A small network was shown many inputs. Here are its activations along a few directions, one row for each input.
In each table, some parts of the input vary, and every possible input appears once, in random order.
Descriptions start from the smaller parts, as in this example, which fits no table here: one of 4 places along a line, together with either a single point or one of 11 places along a line or (one of 2 separate values, together with one of 8 places around a ring).
Shared parts are said once, and a part with two or three values counts as separate values.

Rows:
row 1: [-10.5 -10.0 -14.4  55.3  -6.6 -13.4 -10.1  19.1   1.6   5.7   0.0]
row 2: [  2.7 -15.3   0.4   6.4 -17.3  14.2  -6.5 -20.3  16.3 -11.9   6.4]
row 3: [ -8.9  11.1   3.3 -40.9  -3.3  25.8 -13.2 -21.9  -1.3   8.5  -0.8]
row 4: [-10.4  -9.4 -15.4  53.3  -7.5 -13.3  -8.4  18.9   0.9   7.0  -1.3]
row 5: [  5.3  10.9  13.5 -53.5   1.1  22.0   2.9   2.8  -1.9   5.0  -2.0]
row 6: [ -5.0 -15.0  -5.9  23.6 -20.9  23.6 -14.2 -38.3  11.8  -4.4  -1.6]
row 7: [  5.9 -11.4   5.3  -5.2 -11.8   0.7  -7.4 -19.8   8.0 -18.2   8.5]
row 8: [-19.0   6.2  -7.9  -9.2 -12.7  48.4 -20.3 -40.3   2.2  22.3 -10.3]
row 9: [ -4.9 -14.3  -6.7  22.1 -21.6  23.7 -12.7 -38.7  11.5  -3.4  -2.9]
row 10: [-11.7   6.3  -2.0 -28.4  -9.2  39.5 -12.3 -21.9   7.0  14.9  -2.9]
row 11: [-17.8  -8.2 -19.3  71.7 -10.6  -1.9 -17.9  -1.3  -1.9  12.6  -7.9]
row 12: [-41.4  35.0 -23.2  19.9  70.1 -30.2  61.0  -5.1 -15.5  39.6   2.3]
row 13: [  2.7 -14.7  -0.5   4.9 -18.1  14.2  -5.0 -20.6  15.9 -10.6   5.2]
row 14: [ -7.4  -6.4 -10.2  45.3  -0.5 -28.6 -11.4  20.4  -7.8  -0.5   2.5]
row 15: [ 29.9  -2.9  22.5 -28.4   3.7 -15.3  14.9   9.6   8.8 -25.8   5.2]
row 16: [ -9.1  12.2   2.2 -42.2  -3.8  25.3 -11.5 -22.8  -1.5   9.9  -2.3]
row 17: [-18.8   7.3  -8.8 -10.4 -13.1  47.9 -18.7 -41.1   1.9  23.5 -11.7]
row 18: [  1.9  -5.3 -11.5  37.2   2.8 -32.3  -0.5  30.5 -14.2  -1.5  -1.1]
row 19: [-17.5  -7.6 -20.3  69.9 -11.4  -1.7 -16.3  -1.7  -2.6  13.7  -9.2]
row 20: [-11.8   7.4  -3.0 -29.6  -9.6  39.0 -10.6 -22.5   6.8  16.3  -4.3]
row 21: [ 15.0 -11.5   5.4 -10.9  -7.9  -3.6   0.7  -9.2   2.1 -20.5   6.8]
row 22: [ 17.4   1.4   6.6  19.5  15.8 -44.9  12.2  50.5  -6.1  -8.8  -2.7]
row 23: [  1.7  -6.0 -10.4  39.3   3.7 -32.5  -2.3  30.9 -13.5  -2.7   0.1]
row 24: [  0.7  12.5   1.4 -47.9   0.3  21.4  -3.1 -11.5  -7.8   7.0  -3.1]
row 25: [  0.8  11.3   2.5 -46.7   0.8  21.8  -4.8 -10.8  -7.7   5.4  -1.7]
row 26: [ 19.7 -12.4  17.7 -17.3  -7.1  -2.2   6.3   4.5   7.4 -22.4   8.0]
row 27: [ 17.6   0.7   7.7  21.4  16.5 -45.0  10.3  50.7  -5.5 -10.1  -1.4]
row 28: [ 30.4  -3.5  23.6 -27.1   4.4 -15.3  13.3   9.8   9.1 -27.1   6.5]
row 29: [ -7.4  -5.8 -11.3  43.2  -1.4 -28.5  -9.7  19.9  -8.6   0.7   1.1]
row 30: [ 19.3 -11.8  16.6 -18.6  -7.8  -2.2   7.8   4.2   7.2 -21.1   6.7]
row 31: [-41.7  36.5 -23.5  18.1  68.6 -30.3  62.3  -5.2 -14.8  41.0   1.2]
row 32: [ 16.6  20.1  19.4 -63.3  12.6   8.4  10.6   8.1   0.0  -0.7  -3.3]
row 33: [ 14.9 -10.8   4.4 -12.5  -8.7  -3.5   2.3  -9.6   1.8 -19.3   5.6]
row 34: [  6.2  -7.7   1.7  32.2   4.8 -31.5   3.1  45.6  -7.4  -4.7   0.6]
row 35: [  6.1  -7.1   0.5  30.4   4.0 -31.5   4.8  45.3  -7.9  -3.4  -0.7]
row 36: [  5.6   9.9  14.8 -52.5   1.5  22.5   1.2   3.4  -1.8   3.4  -0.6]
row 37: [ 17.1  19.1  20.6 -62.4  13.0   8.9   8.9   8.6   0.2  -2.2  -1.9]
row 38: [  5.7 -10.7   4.3  -6.7 -12.6   0.7  -5.9 -20.4   7.6 -17.0   7.2]
- The inputs of row 30 and row 26 match in every part but one. If row 32 is changed in the same way as row 30 into row 26, which row does it become? => row 37
- Describe the family of inputs behind these rows. => one of 2 separate values, together with either a single point or (one of 3 separate values, together with one of 6 places along a line)
- Which other rows does row 2 become when the choice among 2 separate values takes its other values? List them by row number. => row 13
- Which other rows does row 22 become when the choice among 2 separate values takes its other values? List them by row number. => row 27

Rows:
row 39: [ -3.6  -7.9 -11.5  75.8   8.4 -51.0   3.3  28.7  -1.4  -3.6  -0.6]
row 40: [ 23.0  -0.5  20.4 -25.9   3.3  -1.9  17.1  21.0   7.4 -12.5  -1.0]
row 41: [ -9.7  -6.6  -8.7   5.5 -18.3  24.6 -17.2 -41.3   1.8  -2.6   2.5]
row 42: [ -0.8  -5.4   6.4  -2.5 -15.7   7.4 -22.5  14.1   2.0  -1.0  -1.5]
row 43: [  8.3  -0.5  13.5 -19.0  -5.5   2.6 -13.9  24.0  -0.5  -3.7   1.7]
row 44: [ -6.9  28.5   6.8 -42.1  28.6  14.2  24.2  -6.1  -5.0  23.4  -7.6]
row 45: [-18.4  11.4  -7.3 -19.4   3.4  21.9  -2.4 -28.9   3.3  14.1  -3.2]
row 46: [-23.8  11.4 -13.6   6.0   0.4  37.2  -7.0 -31.7   1.2  29.9 -11.1]
row 47: [ 16.8   4.4  20.7 -31.2   4.1  -5.5  -0.9  31.0  -5.7  -7.5  -2.4]
row 48: [  2.2 -16.4  -3.5  19.7 -23.6  25.0 -12.2 -27.3  12.9  -7.4  -0.9]
row 49: [ 14.6  -5.4  13.0 -13.5  -6.3   6.4   4.0  14.0  12.6  -8.8   3.1]
row 50: [ -3.9 -11.6  -1.7  19.8 -24.3  20.5 -31.5  -0.7   0.4   2.0  -6.0]
row 51: [  2.3 -20.6  -4.6  10.3 -24.1  19.4 -18.0 -36.3   7.4 -12.0   1.4]
row 52: [-16.9   0.9 -19.8  43.5  28.3 -40.5  24.2  35.0 -12.8  10.4   8.7]
row 53: [ -2.3  21.3   6.5 -47.9  22.9   9.7  19.1 -14.3  -4.3   8.5  -3.6]
row 54: [ 15.5  -5.7  11.9 -20.6  -5.0   6.8   7.6  -4.9  13.0 -14.5   7.9]
row 55: [-27.8  -8.6 -26.7  78.6   2.8 -20.5   2.8   6.8 -12.1  19.1  -1.2]
row 56: [  1.5 -16.0  -2.3  25.3 -24.9  24.4 -15.2 -10.2  12.0  -2.4  -5.0]
row 57: [ -0.8  -5.8 -11.3  13.1 -26.0  16.0 -35.3   2.3  -9.4   5.5 -10.0]
row 58: [-10.1  16.5  -0.7 -35.8  13.8  17.8   6.6 -20.7   0.7  12.3   0.2]
row 59: [ -7.1  -0.1  -0.7 -18.4  -9.5  11.2  -6.9 -29.4   3.4  -6.1   7.7]
row 60: [ -7.3 -12.9 -15.6  93.3  -4.0 -34.5  -8.5  11.4  -3.4   1.5  -5.2]
row 61: [  2.5   0.7  -3.9  -8.7 -17.6   3.1 -26.7  16.5  -8.8   2.8  -5.8]
row 62: [ 15.0   2.7   1.4  48.7  30.3 -66.3  25.4  47.1  -8.5 -13.0  -0.7]
row 63: [  5.0 -10.1   5.9   3.0 -16.6  11.2  -5.0   4.3  14.8  -5.9  -0.2]
row 64: [ 23.5  -4.9  18.2 -42.8   4.1  -7.7  14.6  -8.5   1.4 -23.2   6.0]
row 65: [-25.8  -3.5 -23.9  60.1  15.7 -35.9  15.4  23.3 -11.4  15.1   3.9]
row 66: [ 19.7  10.2   9.5 -35.9   1.4  -9.3  -6.1  32.3 -17.0  -3.2  -6.6]
row 67: [ 24.1  -0.7  19.5 -33.1   4.7  -1.5  20.8   1.9   7.3 -18.5   3.7]
row 68: [ -8.9   6.9 -11.9  32.3  37.9 -50.4  38.0  41.4 -19.2   6.6   4.7]
row 69: [  5.7 -14.9   3.6 -13.5 -15.8   5.6  -7.8 -23.9   9.5 -16.1   6.7]
row 70: [-20.1   4.5 -14.5   3.4  -5.5  34.3 -12.3 -40.2   1.8  16.4  -8.0]
row 71: [  5.7 -10.4   4.7  -3.5 -15.4  11.6  -1.7 -14.1  15.5 -11.4   4.4]
row 72: [-22.3  18.7  -6.5 -15.3   9.6  25.6   3.2 -20.2   2.4  28.5  -7.0]
row 73: [ 15.1 -10.1  10.7 -30.5  -5.6   0.6   1.4 -15.1   7.0 -19.2  10.1]
row 74: [-14.5  23.8   0.0 -30.8  19.8  21.9  12.0 -12.3  -0.1  27.0  -3.9]
row 75: [  2.0   4.9   6.4 -35.7   1.0   6.5   2.5 -20.8   0.7  -8.8  11.0]
row 76: [  6.5  -3.5  -6.6  60.0  20.5 -56.7  11.6  40.7  -2.2  -9.2   3.6]
row 77: [ 10.5  10.0  13.9 -48.1  10.7  -2.0  15.8 -14.1  -4.8 -12.7   6.8]
row 78: [ 11.4   5.5   2.6 -24.3  -7.9  -1.7 -18.4  25.7 -11.8   0.3  -2.7]
- Describe the family of inputs behind these rows. => one of 4 places along a line, together with either one of 2 separate values or one of 8 places along a line
- The inputs of row 48 and row 67 match in every part but the place on the line of 4. If row 50 is changed in the same way as row 48 into row 67, which row does it become? => row 47
- Which other rows does row 66 become when the place on the line of 4 takes its other values? List them by row number. => row 57, row 61, row 78
- Which other rows does row 61 become when the place on the line of 8 takes its other values? List them by row number. => row 42, row 45, row 59, row 63, row 69, row 71, row 72
- Which other rows agree with row 73 in the place on the line of 4? List them by row number. => row 43, row 49, row 52, row 54, row 58, row 74, row 75, row 76, row 78
